These are the activations of a small neural network, seen along a few directions. Each row is one input.
Each table varies a few parts of the input and shows all the possible inputs, shuffled.
Descriptions start from the smaller parts, as in this example, which fits no table here: ring(8) and (point or ring(9) or (values(2) and line(6))).
Shared parts are said once, and a part with two or three values counts as separate values.
(in the rows, 128 means zero)

Other details of the inputs vary at random and push rows far along two fixed directions, the same in every table; ignore that.

A family of inputs:
row 1: [125 109 124 146 132 129 143 119 105 134 120 126 123 129 131 125]
row 2: [127 128 143 122 124 132 138 120 119 122 130 120 133 100 125 118]
row 3: [129 125 118 139 130 132 141 126 105 126 123 131 121 111 125 120]
row 4: [125 131 140 123 126 125 135 123 122 120 133 129 136 100 122 121]
row 5: [120 111 136 129 140 117 135 135 127 124 138 141 142 117 133 126]
row 6: [130 156 127 131 118 135  97 126 171 136 110 108 137 152 143 160]
row 7: [140 171 106 134 115 139  95 136 152 132 106 122 125 133 142 158]
row 8: [122 126 128 137 134 120 142 112 116 126 123 135 135 124 111 122]
row 9: [142 169 116 129 107 142 100 128 154 135 102 107 121 129 140 157]
row 10: [121 117 123 144 135 125 143 120 109 130 121 133 128 128 122 123]
row 11: [116 122 142 132 133 116 141 112 133 125 132 129 144 124 113 124]
row 12: [134 137 116 135 123 144  87 153 157 138 115 117 132 148 172 159]
row 13: [125 120 127 132 135 133 134 136 109 122 132 133 131 107 137 118]
row 14: [133 118 119 141 128 135 141 126 101 131 122 125 116 111 135 122]
row 15: [116 112 130 142 142 125 140 125 120 129 131 133 139 133 128 123]
row 16: [126 128 143 121 124 131 123 126 142 126 129 119 141 121 131 129]
row 17: [120 109 133 134 140 129 133 136 121 124 135 135 141 119 136 119]
row 18: [143 180 109 129 105 138  86 135 167 135 103 113 121 138 142 167]
row 19: [147  92 131  75 122 136 144 149  98 126 175 134  74 162 109  74]
row 20: [164 124 112  44 104 125 113 158 146 137 178 137  39 243  85  94]
row 21: [119 121 145 124 131 121 135 122 134 121 136 131 146 111 121 121]
row 22: [130 139 128 123 129 132 120 134 128 122 130 132 134 114 133 128]
row 23: [120 103 132 144 140 129 140 124 115 133 130 127 134 133 137 124]
row 24: [125 122 130 127 136 122 136 135 115 122 135 139 131 106 133 125]
row 25: [129 128 121 135 131 121 143 126 111 126 126 137 122 109 122 127]
row 26: [122 128 135 134 127 116 143 107 122 127 122 128 133 119 107 124]
row 27: [129 158 117 134 125 131  92 135 169 134 113 123 141 156 145 160]
row 28: [116 113 133 138 143 113 142 124 126 127 134 139 139 130 125 129]
row 29: [124 125 137 133 125 123 145 105 119 129 119 119 131 119 110 122]
row 30: [120 118 139 127 138 124 133 128 127 121 137 137 148 115 126 119]
Each input here is: ring(5) and line(6).
Q: Changing only the line(6) part turns row 18 into row 14. The same change can be made to row 21. Which row results?
A: row 12
Q: Which other rows does row 1 become when the line(6) part takes its other values? List them by row number.
A: row 8, row 10, row 20, row 26, row 29
Q: Which other rows does row 29 become when the ring(5) part takes its other values? List them by row number.
A: row 2, row 6, row 9, row 16
Q: Which other rows does row 22 become when the line(6) part takes its other values? List them by row number.
A: row 2, row 4, row 13, row 19, row 24

A family of inputs:
row 31: [151 192 107 111  97 159  61 149 178 134 104 102 118 157 155 162]
row 32: [140 137 115 127 119 147  88 162 147 137 119 117 118 138 179 157]
row 33: [129  94 123 143 135 135 147 137  91 132 130 129 116 110 148 118]
row 34: [159 167  94  88 110 147  65 181 167 134 138 131  87 189 154 148]
row 35: [103  86 151 154 153 122 151 128 111 123 133 134 166  84 154 125]
row 36: [105 110 120 179 158 117 155 116  94 126 111 148 159  94 138 134]
row 37: [126  66 151  70 150 110 180 140  88 110 208 164 100 151  72  43]
row 38: [143  75 136  45 133 114 152 153 113 122 211 159  66 221  67  50]
row 39: [109 133 157 144 133 104 156  93 130 117 120 129 168  66 107 133]
row 40: [148 191 104 121  97 129  79 128 185 144  96 107 104 175 133 182]
row 41: [119 129 129 166 133 137 155  99  90 122 103 120 152  69 123 119]
row 42: [101 118 151 164 144 122 150  92 119 121 112 124 183  89 118 124]
row 43: [108 123 135 173 142 128 157  90 100 126 103 121 162  89 119 124]
row 44: [158 197  98 116  88 139  76 137 176 141  95 105  94 156 137 178]
row 45: [140 159 131 109 107 122 124 120 139 125 122 120 115 109 113 136]
row 46: [120 112 129 144 136 129 108 142 151 137 119 123 146 145 166 153]
row 47: [150  59 132  57 127 126 164 149  91 135 200 140  43 216  87  53]
row 48: [116 116 114 172 149 126 152 125  84 123 111 146 148  73 142 128]
row 49: [105 128 155 156 135 100 158  86 128 122 109 129 170  81 104 138]
row 50: [133 169 128 120 115 145  84 134 180 130 116 110 146 148 143 153]
Q: Changing only one part turns row 32 into row 35. The same change can be made to row 45. Which row results?
A: row 39
Q: What do these inputs look like to the network?
A: line(4) and ring(5)
Q: Which other rows does row 36 become when the ring(5) part takes its other values? List them by row number.
A: row 34, row 37, row 38, row 48
Q: Which other rows does row 50 become when the ring(5) part takes its other values? List them by row number.
A: row 31, row 41, row 42, row 43
